Here are a small network's activations along a few directions, averaged over the inputs that share one value of a field.
Related values have similar rows: they may be neighbours, one step apart, or belong to one group.
In the rows, zero is written as 500.
Random noise pushes rows far along 8 fixed directions. That doesn't count. These rows show it; they differ only by the noise:
[571 499 491 482 365 367 527 612 434 636 552 513 303 252 350 463 425 696
 396 594 569 491 604 531]
[444 436 438 578 508 511 337 563 430 555 631 479 448 238 537 360 519 260
 607 453 527 417 464 472]
[544 401 583 385 546 465 413 573 476 545 385 484 333 326 489 313 575 353
 538 689 700 580 398 452]
[592 566 558 455 445 493 487 489 637 578 311 533 424 504 436 392 559 519
 459 594 538 503 455 472]
[562 665 522 545 348 552 444 517 634 554 389 540 495 425 391 358 543 498
 448 535 489 508 482 500]
[542 672 513 541 389 588 391 576 505 476 480 505 561 282 410 334 521 486
 503 498 458 607 443 478]
[457 384 612 425 513 432 440 520 380 541 396 483 333 312 455 247 539 435
 572 578 650 512 385 448]
[576 457 506 423 558 436 321 439 696 552 346 508 545 534 559 369 623 368
 578 511 451 405 315 403]
[329 571 477 548 556 524 457 512 488 419 520 388 736 592 560 565 420 426
 466 494 370 600 555 473]
[540 487 483 478 534 447 490 437 750 623 342 504 475 706 549 553 547 410
 441 592 494 389 525 475]


Field M:
m5: [431 587 582 617 137 551 570 506 570 490 440 640 403 437 256 243 590 410
 391 667 788 560 595 612]
m7: [733 432 420 364 592 328 396 553 622 619 587 533 418 422 522 616 577 502
 480 556 609 455 447 511]
m1: [471 364 477 422 452 439 316 529 505 412 675 463 601 347 501 401 487 493
 601 447 413 415 330 496]
m9: [457 485 474 540 596 607 490 496 576 465 475 435 557 660 610 594 502 400
 486 514 475 490 466 499]
m3: [502 255 325 392 618 365 384 693 453 415 811 392 612 334 732 684 477 406
 602 564 434 504 494 468]
m4: [502 548 562 486 460 507 449 457 632 511 403 490 522 629 422 494 561 484
 427 561 518 490 416 543]
m2: [571 384 560 276 532 363 569 642 419 378 495 422 450 394 460 569 411 740
 460 747 612 735 513 475]
m10: [473 568 540 561 473 670 516 451 362 384 490 544 550 481 468 428 552 433
 562 463 570 701 497 543]
m8: [504 477 527 487 482 444 373 471 340 456 564 533 537 361 457 325 573 457
 609 433 558 500 396 461]
m11: [541 518 565 453 303 375 565 474 498 506 437 627 466 555 347 435 530 670
 463 557 559 505 494 550]
m12: [665 260 572 218 658 277 537 500 464 662 373 539 196 508 556 567 550 615
 475 681 714 461 375 501]
m15: [503 540 568 473 569 518 505 395 489 419 381 518 529 570 467 429 519 640
 508 355 364 421 401 474]
m13: [317 473 500 530 382 313 359 473 386 434 604 507 621 477 394 383 465 554
 431 397 499 452 467 537]
m14: [749 591 371 573 434 716 512 623 774 578 567 539 411 487 544 672 523 358
 404 549 533 458 580 571]
m6: [569 472 488 503 375 454 508 476 674 481 541 563 482 604 475 529 602 401
 481 591 655 418 591 531]
M is arranged as a line.
Q: Which values are neighbours of m1? Give them in the order they are listed.
A: m2, m14
Q: Which values are neighbours of m8? Give them in the order they are listed.
A: m10, m13
Q: Which values are neighbours of m4? Give them in the order they are listed.
A: m12, m15
Q: Which values are neighbours of m6? Give them in the order they are listed.
A: m5
